These are the activations of a small network on made-up records, seen along a few directions, one row for each record.
Records have a field called H. Each example row is followed by its value.
The largest differences between rows may come from other fields.
Strong random noise was added to every row along 17 fixed directions; ignore it. To show where, here is one row again and again, with new noise each time:
[  40  182 -129 -209  116  176  127  247   -6  -26  -73 -252   56  309
   25  165 -552 -209 -120 -113 -491   14   16 -241  -98  -22 -216 -202
  183  241  -72  -54  153  -72  515  -65  583 -120   87   97   19]
[ 313 -156  104 -402 -557   48   -6 -261   78  -73  -51 -127   -2 -101
 -170  -39 -446  -26  255  294  121  167   89 -419 -225 -184  -35  216
  -84  -43  118  -44   59  -89  265   -4 -116  -90  131  -31 -110]
[-250   26 -126  337  417  307  120  232 -141   10 -126  241  -32   31
  238 -306   77   97 -203 -155  235  130  119  400   24  -16 -409 -440
  -45 -148 -233 -504  -95 -132  102  150  110   81 -555  -29 -153]
[ 338  159  373 -154 -167 -114 -160   16  126   56   -7 -194  -12   99
  176  243 -158 -450  168  219   41 -142 -371 -353 -167  333 -120  233
  186  216 -153  174  -36   90  -93  -39 -246  190  540  402  334]
[  37  125  186   61  147  181   81  160  -60  -30  103   52  -69  -33
  -54  202  -38  208  112  -74 -378 -229  -26   37  225  225   83  136
  253   52  143  316   48  124 -166  123   67 -180  209    7  -35]
[ 419  -86 -437  -19  306   43  -74 -408 -287  302 -454   68 -165 -272
  248 -219 -280 -152 -472  -61   99   80 -185   18 -230  244  261  308
 -173  -57  146   28  -62 -256  -60 -105 -269 -106 -178  234 -126]
[ -79  -81 -540   41 -290 -198   99  155  -75   90 -374 -112   11   98
  170 -307  -62 -442  -47   28  183   47 -441  162   -5 -398  435 -160
   44 -102 -147  -43  -16  146  163 -293 -122   66  -74 -130 -141]
[-141    7  304 -195  116   71 -185  199 -157  -81   17  353  -80    8
 -280 -106 -174   71  -57  -43   86  -82 -129  189   -1  128  -72 -189
  263  -30   30  309   77   -1  160 -125  -88  -57 -132   47  -76]
[ 405   93  -24 -137 -190  -69  -64    5  -65   -4 -225  131 -273 -209
 -146  -54  -89 -286  167  283   61  349 -103  -24 -424 -198  377    4
  537  -66   90  -92  243 -131 -232  372  -27  -93 -335  154 -161]
[ -50  190   14 -330 -106 -116    0  117 -377  480 -275  326  221 -216
 -121   18 -428 -245  112  142 -203 -339 -371   54  111  169  413  -84
   12  -20  -90   69  257  108 -166 -254 -660  264   35   47  170]
[ -19  -59  -16  341  -21   55  257  254  122 -173  290  -35  -12  274
   76  217  202  155  409  175 -306  -20  104  -41 -117 -237 -123 -204
  362  219 -223  202 -332  106 -221   -6   75  121  -18 -314 -314]
[-253    8  -45   78  -39  238  250  234 -162  272  -49   80  294  -54
   54  -18 -152  125   76 -294 -164 -492  -58   38  652  282  193  161
 -214 -111  113   44   46  303  111 -178 -178   -2  373 -194  254]
[-169 -102  276 -275  220 -234   57  -13 -200  364 -119   93  427  172
 -176 -105 -314  -70 -316  -16  247  140 -190  238   87  158 -106  301
  274    6  175  105  348  113  258 -235 -353 -243 -115   46   25]
[ 343    2  124 -343 -218  -45  -87 -325  140 -349  320  288  107  -28
  191  105   39 -326  288  394 -134   17 -297 -212 -167  -92  300  262
 -115    9 -141  156  -86   88  211  211   92  311  -92  242  223]
[  18  143  163 -217  -13 -125  -55  162  -30 -129  -27  -41   34  230
    6   84 -237 -161   69  170 -238  -53 -375  -28 -133  -79  -69 -148
  265  158 -154  303   70   72  156 -168   15   -6   68  109 -151]
[ 103  -23 -183  178 -199 -187  -28  -52   -1  276 -127 -263   52 -106
 -101  187   89 -209 -170   -2  115  -77  -70 -355  -25   78  313  141
 -108  236  150  -11   19  119  -50 -166  -18  -18  257  -41  276]
[ -98  -19 -237 -225 -226 -126  -85 -110   14 -145   15 -197 -238   -2
 -141  132  115   55 -192    5   55   19 -157  251   57 -246   63 -130
 -290  -34    6  180    2   29  -27 -145   81 -183  188   58  -89]
[ 149  227  182  122   26  292   76  -55  -18   31  259  207   62 -245
   73  412  258  162  392  -57 -359 -356   50  110  354  201  248  419
   26 -166  203   72  155   97 -481  520  -86   16  276   75   87]
[  74 -174   32  -87 -280 -128 -220 -213  -14  155   59  169  -17 -263
 -409   52   27 -157 -120  179  432  151  178 -296 -289  -19  189  -27
 -133  127  115 -138   11  -75   90  -64 -103  148 -193  -38  286]

[-398   72 -101  253  463  198 -199   25 -106   97 -257   47 -300 -308
  -33 -369 -207  -31 -621 -194   42  -11  -45  362  240   92   97 -115
    6 -128  102 -115   69    1  193  -53  154 -162 -386    1  -90]
h3
[ -65  140  373 -582 -348  133 -390   65   85 -146  477  337   73  128
 -343  514 -244 -171  524    9 -260 -505  -76  -66  -60  -40 -153  -84
  -12   -9 -143  519   29  -91   40 -196 -232  450  514   68   37]
h10
[  34   42 -198 -231  227 -303  -94  -38  -80 -101   74   51   80  268
  -15  191  341  -16 -309 -209  -62   10 -251  158  -81   11   83  -95
 -155  125  -12  371   31   -6   30 -231  202  -75   26  170   68]
h6
[  33  164  397  264  480   93   -9   69 -160   98  218  354  -94 -229
 -262  281  160  526   49  155 -401  -41  266  -43 -132  225  -83 -122
  341  236   89  216  -29  -39 -556  171 -130  -50 -395 -173 -247]
h5
[ 550  227 -150 -110  385  292 -110  -34  -93   40 -278    0 -286   24
  282   47 -197 -219  -52 -337 -203   66   21   44 -285  296 -141  194
  300 -143  115   13  113 -418 -203  324  162 -111  113  459 -160]
h1
[  42   44 -119  158  411  -59    5 -217 -235  263 -296   48   85 -248
   83 -189 -348   22 -374  146 -273   23  -51 -156  -94  171  212   54
  -38  156   75  -74   49  -64   66 -105  -80  -40 -408  -24 -107]
h7
[-458  382  108  218 -151   31 -215  -33 -218  513  -19   47  177 -425
 -454  508 -150  107  212  194 -283 -429  162  122   98 -279   78 -232
 -125   -5   59 -309  448 -122 -523   87 -531  221  -22 -288 -301]
h4
[ 337 -199   65  -10  137  219  -92  -68  158 -481  147  -99 -633  -12
  153  -88  119  393 -174 -119   -5  -35   12 -157  -36  405 -249   29
 -165  119  -15  577 -620  -16  -48 -155  237 -213  342  177    8]
h2
[  39 -165  -21 -158  -53  297 -262  -36  206 -209  147   47 -154  268
   42  -48 -139 -306    6 -271  383   31   95   49 -196  -73 -393   79
   58 -155  -69   98 -201 -249  409 -121  140  154  165  101 -110]
h5
[ 180  127   94  103  -72 -180   52   -2  -56 -202   36   60  232  -29
  -75  159  430  309  176   66 -132   10  -81 -271  -62 -125  193  -34
  -93   90  165   22  197   55  -76  217  241 -162 -166  -87  -98]
h9
[-196  -77 -274  -56  120 -159 -152 -543  154  -34  410   42  465  139
  -10  332  -37 -385  -37   88 -361  -26  -49  269  -39 -536  387  560
   26  -57  168  187  259  -81  319  117  211  134 -180  -89 -262]
h8
[ -47 -425  -53 -111 -130  173   61  -88 -115 -199  -11  225 -336  -81
  -78 -385  -46  517   25  -75  326  -94   -9  358  226   62   38  123
 -106 -298   90  532 -392   25  -29 -316 -428 -257  120 -197 -344]
h2
[ -60  121  537  -20  -97  -71 -120 -156  270  -94  322 -300  422  327
   74  411  169  -51  153   88  269   36   73 -107  -33  -49 -729  256
 -111   50  -22 -290  222  -54  134  246   74   24  341  189   63]
h7
[ -61 -118   92 -179 -173 -131 -189   35  234    4  355 -112  190  379
 -235  371   63 -388  122 -260   82 -123   11   40   11  -58   38  419
  362   26  200  472  133   34  202 -111  109   -4  565   55  180]
h9
[-251  174   64  647  100  233 -369 -350  480 -202   68 -403 -122 -243
  737 -150  100 -494 -110  188  142 -203 -219   -6  158  -98 -292  225
 -494 -134 -328 -524 -264   21  126  271   66  470  101  217   62]
h6
[ 266 -221 -125 -265 -422  168  287 -246  110 -195 -146 -114 -413 -444
   42 -465 -516   18   52  531  -56  443  251 -316  -34  -64  312   11
 -137  -61  -70 -464 -159   72  271  277  243 -102 -311   25  279]
h7
[ 227 -136  142 -103   26  194  210  -61  -14  327  185   33  -22   79
   68  242 -465   29  433  187 -283 -121  399 -109 -187  349 -340  167
  267  144 -226  107 -318 -199 -409  -70 -585  320  369   19   49]
h8
[-496  128  262 -173 -267 -314   64   -6  196 -100  464 -115  -76  -65
 -183  327  240  153  345  495 -383  -52  -71  548  291 -367   48 -177
    7   -8 -296  135   30  332 -605   80 -357  177  139 -114  -23]
h1
[-202  112 -197  130  -60 -462   78 -192   99  -12 -136 -592   31   -4
  200   84  385  -50 -481  211  117  172 -430  160  205 -228   95    9
 -456  149  -83 -199  115  310  -33  -64  146 -269   61  130  144]
h2
[-350  157 -518  281  108  375 -198  353  -34  252  -17  235 -203  -78
  -93   92 -137 -539   14 -446 -215 -393  137  261  109 -147  380 -301
  225 -135  -75  -83  -16 -130  -20  -62  155  443   -9 -176   18]
h3
[ 368   55  238  181 -111    1  137  201   74   54 -237  -93 -340 -339
  -23 -247 -273 -113  258  354 -251  199   55 -485 -165  224  404   66
  647  162   57  -73  -39  150 -282  271    4  -52 -133   -3  156]
h1
[ -14   70  199  -80 -236 -101 -340 -143  -52  159 -231 -216  -38  -96
 -251   85  -57   54 -129  -40  470  -34  -19 -132 -183  -15 -330  -12
 -227  -21  136  -91  192 -217  -60 -181 -339  -94  235   53 -166]
h5
[ 125    4 -245  130  330 -199  -64 -165 -161   98 -283 -154  -74   -1
  238 -105  -11  128 -328  -49 -193  -94 -305   15 -107  132   59   41
 -154  140   -5  381 -179  -51 -205 -379 -259  -94   39   19 -323]
h6
[-330  -69 -246  -22  234   32  -41 -162   44 -122  242  107 -196  -50
   34  -10 -224 -216 -245  172 -355  -65 -116  404  105 -164  338   -1
   52   34 -187  204 -162   57  216  -63  190  142 -247   26   43]
h10
[  90 -192  238  -85 -132 -263   77 -204  -36 -213   23   84  177  -16
   12 -221  236  257 -119  239  368  161 -200 -161   64   72   73  143
 -265   43   80   63  -61  220  224  -57  -41 -190 -157    8  154]
h4
[-205 -293  -11  316 -226  -99  -36  -63   58  206    2  -61   -5 -247
 -178 -186  -19   -8  -36   94  276 -131  159 -263  111  113  239   45
 -146  109   55  -30 -264  154   18 -276 -259  178   83 -270  275]
h8
[-245  198  217  -64  247  -48  -85   -6 -294  434 -245   26   99 -259
 -325   80 -220  309 -339  -65  -34  -74   86  150  135  189 -132  -69
  -71   13  211 -133  405  -68 -213  -83 -315 -237 -117  -32  -94]
h3
[-142 -129   51 -127   18  -10  -28  151  -57  157  157  129  -50   71
 -328  161 -121  -43  -78 -162   -4 -164   77  136  136  207  166   80
  283   80  127  365   -3   76   -5 -197  -57  -52  256  -25  229]
h4
[ -62  130  144  209  374   82  -59  188 -123  -72 -110  367  176   -4
  275 -317    9  -76   -3   -6  -34  -72 -210   10  -54  135  -94 -259
   50  -17 -196 -139  -21  -10  188   69   22  248 -464   68   -2]
h9
[-238   84 -372 -423 -171  128  338  225 -142 -116   28  214  377  315
    8   13   28   35  145 -214  -92  105  -13  434  233 -537  -53 -335
 -237 -327  -94 -355  342   20  389  106  346  -62 -278 -139 -165]
h10

Which value of H does each new row have?
[ 115   72  218 -402   49 -330  -65 -543  -99 -453  260  294   59 -230
  123   15  347  498   10  491 -329  -29 -361   45   17  -10  159  -46
 -731   36 -160  324 -133  118 -170   14 -152   89 -298  181  -10]
h1
[  64  -22  -14  252  -17  126  183  300 -235  259 -165   81  108   38
 -170  104  -35  292  264 -235 -152 -306   38  -79  178  111  209  143
  402  -16  289  370   52   78 -268 -160 -273 -239  258 -348 -346]
h4
[ 129 -159  411  107 -111  125   10  151  161 -204   94  -10  136  150
  -67 -153 -145   13  108   44  241  109  130 -543  -89  149 -234  100
  257  161  112  -38  -81   93  520   32  326  -88  -12  -87  142]
h4
[ -80  -68   36 -353 -381   50  178  121  -83  162  -61  154  175  -29
  -83 -139 -146   66  382  -88  107 -112   39  219  300  -41   91  111
  -47 -360   42  -45  175   80 -100  -25 -461   28  247 -106   49]
h6
[ 113  214  -29   54  -94 -179 -315   95   87 -332  -12 -119  -84  241
 -133  259  280 -198  165  -97 -123  -27 -297   79 -236 -421  208   18
  476  -38  203  425  287 -106  -69  150  333 -214  129   50 -520]
h7
[ 198  113 -142 -177  -13  -44  155 -219 -219  -79  -86   63  189 -194
  -13   54  -55  344  -52   87 -487 -100    9 -413   82   69  308  -51
 -510  130  146  -16   99   35  167    7  292 -110 -144  -44  100]
h7
[ 112 -262 -111   74   23  139  -21   91  -39 -150   92  228 -193  129
 -227  -68  208  274   -5 -151  355  224  471 -128 -372   -3 -353 -439
  -16   80  -45  -36 -333 -285   44 -109  186   48 -245 -160 -120]
h7
[-120   53  151  108 -120 -148  -37  401 -157  -85 -264  228  283   53
 -122 -363  215   32  138 -181  242  -59 -300  -65   92 -105  194 -230
  172 -132  146   34  255  169  241  -76   23  -77 -229 -179  -98]
h9
[-217  108   67  385  250  134 -214   42  -60  -85  -98  140  232  -18
   29 -126   34  158   77 -193 -160 -248 -125   78   65 -259    2   75
  146 -178  211  208  172  -73  136  -26  -12  -69 -240 -305 -700]
h6
[ 295  157  284 -595 -293  288   38 -313  -75 -252   66   96  106 -196
   51  130 -373  466  378  176 -387 -216    9 -306  122   35 -240  153
 -598 -192   44   35  133 -108  152  143  -85  -93  217  114 -143]
h2
